A small network was shown many inputs. Here are its activations along a few directions, one row for each input.
In each table, some parts of the input vary, and every possible input appears once, in random order.
Descriptions start from the smaller parts, as in this example, which fits no table here: one of 8 places around a ring, together with either a single point or one of 11 places around a ring or (one of 3 separate values, together with one of 4 places along a line).
Shared parts are said once, and a part with two or three values counts as separate values.

Other details of the inputs shift rows strongly along two fixed directions, in all tables alike. That doesn't count.
To show where, the next rows are all for the same input, with only those details redrawn:
[-439, 302, 450, 106, -138, -41, 589, 51, 707, -198, 149, -421, -249]
[250, -74, -194, -298, 122, 10, -714, 191, -462, 415, -145, 431, 46]
[130, -2, -77, -228, 81, 0, -490, 165, -261, 320, -96, 287, -7]
[-26, -86, -104, -270, -207, -52, 85, 28, -207, -428, -5, 54, 66]
[-95, -44, -35, -224, -229, -55, 209, 17, -76, -473, 25, -34, 31]
[-234, 350, 421, 106, 145, 12, -49, 183, 551, 535, 41, -132, -288]

A family of inputs:
row 1: [-82, -174, -296, -102, -160, 144, 347, -180, -205, -584, -78, -43, 79]
row 2: [361, -224, -42, -21, 202, 56, -411, 10, -265, 401, -137, 84, 202]
row 3: [100, -180, 65, 81, -117, -83, 249, -150, -135, -473, 37, -339, 103]
row 4: [-95, -44, -35, -224, -229, -55, 209, 17, -76, -473, 25, -34, 31]
row 5: [366, -195, -20, -1, 193, 37, -434, -9, -289, 383, -137, 80, 177]
row 6: [-109, -164, -290, -113, -153, 50, 340, -231, -208, -670, -76, -48, 69]
row 7: [-410, 331, 421, 140, -155, 40, 625, 110, 702, -146, 75, -382, -169]
row 8: [7, 175, 485, 348, 251, 29, -18, -2, 488, 575, 6, -347, -130]
row 9: [-74, 235, 234, 500, 219, -36, 39, -21, 512, 585, 224, -44, -169]
row 10: [-60, 220, 228, 478, 238, -2, 73, 2, 514, 594, 222, -30, -161]
row 11: [218, -101, -371, -140, 274, 81, -662, -53, -487, 407, -238, 397, 17]
row 12: [-88, 246, 229, 516, 204, -69, 1, -36, 507, 575, 233, -67, -177]
row 13: [-96, -30, -45, -195, -228, -7, 235, 68, -74, -439, -28, -4, 92]
row 14: [244, -53, -188, -290, 118, 29, -687, 201, -467, 422, -173, 450, 84]
row 15: [113, -189, 68, 58, -124, -62, 268, -166, -109, -449, 16, -306, 135]
row 16: [161, 18, -127, -179, 45, 98, -402, 252, -253, 364, -180, 303, 83]
row 17: [-31, -210, -406, -191, -137, -43, 181, -256, -355, -676, -83, 11, 92]
row 18: [246, -85, -262, 214, 131, -109, -464, -55, -268, 368, 118, 297, 80]
row 19: [-97, -169, -290, -106, -157, 97, 344, -207, -206, -631, -80, -41, 76]
row 20: [72, -158, -203, 151, -103, -26, 376, -131, -53, -365, 219, 46, 142]
Question: The inputs of row 18 and row 3 match in every part but one. If row 12 is changed in the same way as row 18 into row 3, which row does it become?
Answer: row 15
Question: What is each input in this table made of?
Answer: one of 4 separate values, together with one of 5 places along a line
Question: Which other rows does row 13 become when the choice among 4 separate values takes its other values? List them by row number.
Answer: row 6, row 8, row 9
Question: Which other rows does row 2 become when the choice among 4 separate values takes its other values? List them by row number.
Answer: row 1, row 16, row 20

A family of inputs:
row 21: [-163, 212, 305, 341, 108, -32, 215, -8, 528, 293, 200, -232, -209]
row 22: [318, 5, 28, -102, 294, 23, -752, 183, -259, 770, -175, 293, 37]
row 23: [20, -237, -85, 128, -181, -32, 458, -275, -94, -668, 71, -298, 164]
row 24: [-262, 260, 178, 236, 82, 1, 199, 13, 497, 201, 94, -125, -182]
row 25: [-66, 88, 18, -140, 45, 56, -137, 70, -16, 104, -101, 58, -131]
row 26: [165, -202, -181, -298, -146, -34, -139, 55, -431, -317, -32, 159, 174]
row 27: [0, -143, -231, -58, -201, -92, 173, -101, -187, -459, 85, 78, 107]
row 28: [198, 26, -62, -182, 148, 26, -702, 205, -302, 575, -148, 354, 4]
row 29: [-39, -127, -274, -137, -108, -23, 118, -135, -230, -414, 23, 127, 58]
row 30: [-262, 239, 269, 366, 16, 63, 512, -49, 646, 95, 171, -270, -154]
row 31: [-81, 215, 362, 435, 192, -26, 156, -39, 517, 399, 115, -283, -163]
row 32: [61, -221, -67, -176, -166, -23, 208, -112, -177, -505, -66, -166, 167]
row 33: [89, 60, -89, -172, 113, 50, -476, 165, -224, 383, -167, 236, -28]
row 34: [25, -173, -171, -240, -197, 43, 166, 29, -268, -456, -70, 68, 156]
Question: What is each input in this table made of?
Answer: one of 2 separate values, together with either a single point or one of 6 places along a line
Question: The inputs of row 33 and row 24 match in every part but the choice among 2 separate values. If row 32 is changed in the same way as row 33 into row 24, which row does it become?
Answer: row 23
Question: Which other rows does row 34 become when the choice among 2 separate values takes its other values? List them by row number.
Answer: row 30
